Each row below holds a small network's activations on one record, seen along a few directions.
Here are examples, each followed by its value of one field, REG.
The largest differences between rows may come from other fields.
Random noise pushes rows far along 5 fixed directions. That doesn't count. These rows show it; they differ only by the noise:
[-266 -361 -303   62   44  354 -104 -411 -269  104 -332  418   26 -200
  -25  227 -302  305  418]
[ 148  -89  -17   46  -25  115  173 -515  -32  282 -260   91 -120  -20
  -33  101  115 -218  140]
[ -12   68 -347 -233  118  190  214 -449 -158  339 -217  150  -42  115
   34  323  155 -488  274]
[ 253   94   33  412  -82 -213 -356 -139  302  284  119  239  162 -318
  152  -85   44 -370  -75]
[ 133 -140 -230  -49 -165   77  171 -392 -134   -8  154 -162 -112 -370
  -80  153   18  212   60]
[  80 -426  287  214   -1  117 -146 -372  -30   65 -418  322 -126  -18
  -11  -87  -96  134  120]
[  22 -152 -381 -248  -74   15  -56  -85 -211 -232  384 -109  -19 -379
   26  218  -44  224   35]

[ -56   94 -173 -514   83   -1   27  112 -245  -17  260 -161  -50  185
   89  202   85 -238  -46]	fofo
[ 115 -237  416  415 -170  -17 -204 -198   89  131 -173   84  -70 -185
   -4 -295 -180  313  -85]	fop
[  -4 -523  222  177   11  179  -90 -425 -106   14 -480  318 -139  -51
  -47  -39 -149  240  214]	nep
[  35    9 -143  -35  -32    5   18 -110  -40   20  143  -29    3 -131
  -28  123   14    0   38]	pef
[ 268 -296  627 -292  -60   23  198 -171 -130 -123 -134 -256 -437  398
 -130 -169  137  174 -258]	pev
[-107   72 -309 -181  -21  157   28 -269 -194  316   89   27   19  -79
   13  251  -73 -114  148]	fop
[-129  -10  513  148  176 -139 -495  680  212 -202 -165  347  122  456
  133 -329 -123  -12 -182]	delus
[ 348 -166  335 -305   -2  136  602 -743 -150  300 -521 -244 -469  391
 -101   30  403 -392   42]	fofo
[ 115 -306  187  -80   68   65  597 -244  -80 -355 -480 -230 -287  186
 -196  -64  285  143   82]	nep
[ 214 -200  290 -769  166  -14  748   32 -282 -571 -151 -574 -499  648
 -187   69  503  -50 -130]	vegil
[-357   35 -608 -596  490  164  267  211 -269 -338 -294  204   95  453
   54  416  226 -481  396]	kuge
[-306 -591  -27 -725   19  403  160  -47 -677 -534  -19 -177 -376  191
 -165  182 -280  917  110]	delus
[ 392  -47  614  179 -119   97  631 -709  112  444 -576 -221 -401  368
 -262 -135  332 -228  -47]	vegil
[ -18   98 -488  -17 -203  133   24 -269 -107  156  375 -139   57 -474
  -71  222 -165  290   92]	pev
[ 133 -345  538  455  -75  269  253 -749   57  424 -818  246 -258  174
 -226 -154  -38  130  194]	pef
[   4  280  -71  799   52  -24  158 -196  453  384 -532  337  279 -109
  -60 -117   93 -364  245]	kuge

Here are new rows. What is REG for each?
[-692  314 -640  179   45  303 -224  430  -48  137  107  341  464 -156
  -27  224 -547  434  350]	delus
[-303  195 -445  327  -20  303 -166 -475  -39  810 -217  481  269 -223
   41  262 -307 -224  409]	fop
[-151   48  278  303  -10  144   41   82  120  133 -384  173   20  254
 -115 -178 -150  228   59]	delus
[-306  122 -423  -23  109  168  111   69 -106  -10  -36  129  168  -23
  -64  251 -122   73  275]	vegil
[ 207  -80  190  767  -90 -319 -231  173  488 -259  -21  138  219 -457
  -22 -336   18  151 -114]	kuge
[ -49  -15 -195 -207  318 -132  -31  252   31 -309 -109  166  114  200
  129  115  237 -493  107]	kuge
[ 108 -110  183   67  -95  -63  -43  -12   17  -80  137  -97  -67  -97
  -61  -56  -32  209 -113]	vegil
[ -20  -70  -39 -295  227  162   59 -323 -160  266 -439  269 -101  376
  122  172  144 -540  231]	fofo
